Here are a small network's activations along a few directions, averaged over the inputs that share one value of a field.
Values that are neighbours, or in one group, have similar rows; names and order tell nothing.
(in the rows, 500 means zero)
Random noise pushes rows far along 21 fixed directions. That doesn't count. These rows show it; they differ only by the noise:
[502 551 720 361 494 568 279 390 521 384 405 499 629 278 453 408 372 468
 448 454 470 596 589 544 514 507 513 516 577 531 601 518 417 432 383 395]
[438 494 637 374 515 424 515 474 533 538 605 555 519 384 542 391 389 407
 411 589 473 407 584 497 562 504 353 401 703 520 381 540 440 563 297 470]
[696 292 661 482 551 584 541 353 319 720 417 479 497 447 547 404 493 558
 451 713 470 519 530 386 641 570 487 434 375 435 685 742 468 465 499 417]
[439 526 496 606 746 414 712 499 409 678 372 601 575 342 449 337 416 699
 392 342 397 516 603 643 378 629 362 376 684 694 715 609 410 374 309 488]
[439 563 365 404 453 526 487 491 592 563 697 681 354 555 493 574 537 546
 651 688 332 589 439 721 534 407 657 433 401 490 667 426 499 442 446 264]
[391 470 517 407 559 587 332 570 320 587 324 578 768 494 631 532 542 646
 434 476 438 820 243 657 601 590 632 411 527 420 599 490 369 244 604 440]
[479 499 570 517 389 597 493 425 433 564 424 634 488 476 622 646 651 600
 406 761 438 495 426 622 435 631 650 488 638 394 517 543 512 357 554 480]
[431 534 545 755 497 642 525 624 463 451 416 524 394 485 351 401 736 551
 574 667 791 455 625 354 556 548 455 524 446 463 720 575 462 496 440 571]
[444 477 542 322 702 520 418 751 636 437 634 425 377 557 305 521 398 713
 533 588 504 407 643 680 313 382 500 422 536 683 261 567 837 423 656 648]
[480 369 511 489 563 516 324 618 437 551 394 510 481 541 505 535 684 509
 675 631 713 418 545 361 657 450 512 327 621 524 530 676 401 398 486 339]
[575 551 444 546 507 634 327 389 603 526 507 534 637 574 556 431 181 317
 532 599 374 276 680 464 451 685 567 406 554 576 687 538 425 423 603 353]
[624 700 301 647 673 504 577 605 592 532 303 561 581 418 677 560 582 381
 371 350 455 423 516 595 491 563 544 681 628 482 457 361 584 506 562 418]
[432 446 404 573 736 610 562 517 338 786 613 445 566 704 307 259 441 480
 497 429 538 632 520 326 501 597 296 377 564 509 465 466 531 683 640 667]
[654 435 414 648 626 505 586 415 617 566 624 468 405 441 565 418 437 314
 583 518 414 315 747 382 543 587 442 476 410 510 485 608 513 645 353 434]
[499 499 517 640 613 595 295 695 453 427 343 228 542 603 253 585 692 708
 682 466 776 690 502 309 593 407 524 471 411 487 442 620 512 559 472 448]
[392 450 534 483 472 497 540 373 369 407 793 731 364 627 505 518 467 560
 666 659 479 611 445 533 496 495 520 570 295 371 406 347 384 644 442 453]
[580 377 641 328 530 444 304 339 473 261 571 440 552 397 446 445 480 469
 635 223 468 552 745 349 525 359 389 423 407 532 480 604 511 600 343 451]
[519 581 520 455 650 458 450 562 273 444 407 525 520 622 391 597 557 559
 424 346 577 723 480 433 466 480 450 725 541 457 463 332 592 701 424 421]
[520 554 597 704 484 578 609 383 508 595 521 533 437 577 516 460 735 657
 600 538 574 543 486 493 489 489 462 511 526 418 385 558 458 625 399 565]
[432 508 330 281 664 581 164 444 394 761 413 577 434 453 580 520 417 134
 579 470 483 523 490 411 449 601 646 525 671 616 681 287 401 333 637 269]
[432 358 623 537 695 571 495 538 401 534 525 651 567 617 365 345 445 487
 474 431 558 561 565 575 457 645 477 505 552 551 451 507 506 467 658 565]
[458 554 386 546 333 347 540 674 476 208 369 530 576 407 722 527 441 718
 572 466 586 403 301 512 497 397 446 488 394 494 471 498 313 395 498 766]
[489 468 604 515 540 444 586 620 432 535 314 350 592 437 501 473 653 754
 424 369 631 508 451 453 515 385 397 374 475 554 464 664 538 342 559 662]


Values of C:
c15: [482 625 279 720 483 575 592 419 609 345 593 543 485 399 413 514 610 602
 621 535 407 515 597 553 442 535 457 460 567 399 544 481 523 651 400 519]
c16: [563 389 484 538 647 500 355 646 399 447 440 568 494 611 586 633 481 520
 543 667 563 449 576 511 536 661 506 555 700 471 411 616 553 598 347 441]
c10: [548 676 386 622 200 584 581 429 616 591 451 365 445 735 489 601 615 631
 593 569 507 448 332 462 459 358 613 475 318 490 755 487 541 448 635 477]
c12: [522 269 638 516 522 357 645 652 391 448 402 592 304 598 428 608 555 478
 367 539 592 469 485 577 371 652 600 743 503 561 437 559 629 485 486 645]
c14: [582 452 273 384 520 508 409 418 444 389 470 615 512 464 409 433 510 445
 633 328 446 583 458 499 476 388 462 513 635 518 608 382 504 603 671 527]
c9: [434 527 368 434 426 477 433 433 415 388 510 656 530 583 349 434 346 582
 603 459 495 403 536 523 337 459 384 382 769 612 635 431 436 516 666 583]
c5: [536 299 283 372 629 405 582 586 456 497 647 481 347 415 479 358 465 426
 619 304 414 578 607 430 563 399 393 426 178 597 785 553 579 494 417 571]
c13: [411 664 460 537 473 405 543 571 490 407 473 481 539 423 509 508 301 526
 431 528 552 414 480 490 489 505 425 567 528 532 522 389 369 501 393 475]
c8: [440 487 589 649 504 547 473 569 530 392 511 565 673 738 447 507 607 382
 395 277 527 520 644 524 517 667 539 534 523 487 587 533 588 483 498 487]
c11: [579 260 630 492 631 504 476 482 567 550 522 367 439 277 442 433 435 455
 579 634 541 486 540 501 658 528 507 450 462 515 336 701 445 508 424 427]
c1: [490 572 465 538 396 488 598 524 566 498 377 380 565 257 345 456 460 427
 293 617 492 510 500 455 549 552 451 470 737 482 567 547 454 564 390 502]
c3: [323 384 375 381 782 425 312 704 351 460 548 430 627 645 612 643 324 331
 519 375 593 423 582 353 484 607 533 455 451 568 283 381 503 362 657 386]
c6: [357 596 499 433 578 574 368 507 634 410 751 537 570 588 674 365 388 504
 677 409 470 489 625 555 503 441 439 420 318 522 460 410 488 459 433 544]
c7: [612 511 510 392 339 476 503 225 333 325 560 543 471 376 577 531 353 524
 458 626 398 383 613 303 445 472 411 557 421 407 697 480 468 611 453 494]
c4: [496 547 533 680 203 540 503 513 878 371 572 588 488 596 377 415 371 358
 625 584 473 427 380 734 546 528 697 538 414 543 554 507 315 461 547 462]
c2: [477 431 425 587 306 331 667 563 386 453 504 691 648 863 553 655 506 663
 456 472 399 469 390 621 552 558 504 371 584 471 636 588 441 488 472 419]
The values of C form a line.
Name the neighbours of c5, in listed order.
Answer: c10, c6
Name the neighbours of c7, in listed order.
Answer: c8
Name the neighbours of c2, in listed order.
Answer: c9, c13
Name the neighbours of c15, in listed order.
Answer: c14, c11

Values of D:
d9: [453 464 690 534 271 324 690 566 375 442 412 504 635 817 574 731 655 619
 152 198 353 486 554 564 309 642 509 456 406 550 688 634 752 330 415 674]
d13: [608 426 176 472 667 535 308 522 434 398 516 456 421 533 403 586 225 224
 584 416 429 525 516 380 338 634 654 748 397 537 401 241 558 635 813 536]
d1: [337 666 731 519 230 379 579 525 430 326 462 743 498 610 596 573 759 863
 514 523 598 617 325 682 493 355 442 515 618 426 494 491 357 510 183 554]
d10: [536 522 355 586 740 445 407 859 543 454 400 489 253 428 608 483 553 732
 816 699 728 426 511 517 565 405 422 572 584 594 454 626 465 601 115 554]
d5: [709 226 584 494 612 478 578 370 440 639 580 519 292 621 339 355 376 313
 566 514 549 261 762 329 483 540 414 517 461 659 644 662 597 593 566 436]
d4: [410 594 420 580 612 593 383 613 481 514 501 576 761 814 646 578 656 619
 581 418 562 498 446 533 551 479 500 337 597 407 264 452 510 449 745 478]
d3: [286 614 615 623 387 771 215 202 467 323 516 563 742 682 351 404 567 483
 605 110 518 592 714 398 222 639 550 403 503 517 690 390 435 353 764 625]
d16: [534 514 496 421 201 499 513 483 658 484 460 590 559 663 386 416 391 442
 447 480 377 421 420 647 436 475 574 420 590 617 809 555 524 378 668 556]
d14: [286 741 436 379 315 572 498 320 643 700 712 523 364 616 337 367 757 428
 614 264 419 685 524 531 364 298 430 366 620 587 713 322 581 565 396 571]
d8: [419 429 702 308 298 545 478 557 529 634 657 404 528 669 486 406 598 511
 343 591 473 590 426 509 565 450 356 330 689 450 406 639 692 602 404 780]
d11: [496 412 595 503 527 646 585 408 521 534 636 422 784 409 328 272 498 301
 313 626 585 506 573 306 802 500 267 281 648 267 265 549 501 692 724 460]
d12: [315 324 570 649 638 674 450 500 644 451 767 528 622 288 559 290 612 311
 619 554 544 651 571 559 799 643 482 343 401 295 247 575 335 485 429 554]
d2: [599 559 511 608 481 347 715 542 524 468 440 301 303 462 137 596 363 337
 370 416 648 609 310 459 490 435 565 948 302 529 380 255 517 729 548 407]
d6: [218 840 373 607 420 512 801 270 442 725 857 640 208 694 386 475 698 431
 493 547 513 426 631 323 249 482 283 522 618 477 605 166 582 790 305 552]
d7: [528 456 530 358 159 454 313 552 601 345 584 399 471 634 545 699 608 513
 598 650 468 558 334 473 628 354 613 422 460 370 347 590 499 580 399 484]
d15: [621 432 558 471 425 485 481 423 653 649 338 442 363 358 431 454 450 682
 595 484 345 575 370 755 337 494 689 492 578 714 598 694 443 352 424 595]
The values of D form a line.
Name the neighbours of d9, in listed order.
Answer: d4
Name the neighbours of d7, in listed order.
Answer: d1, d3
Name the neighbours of d14, in listed order.
Answer: d16, d15
Name the neighbours of d8, in listed order.
Answer: d10, d5
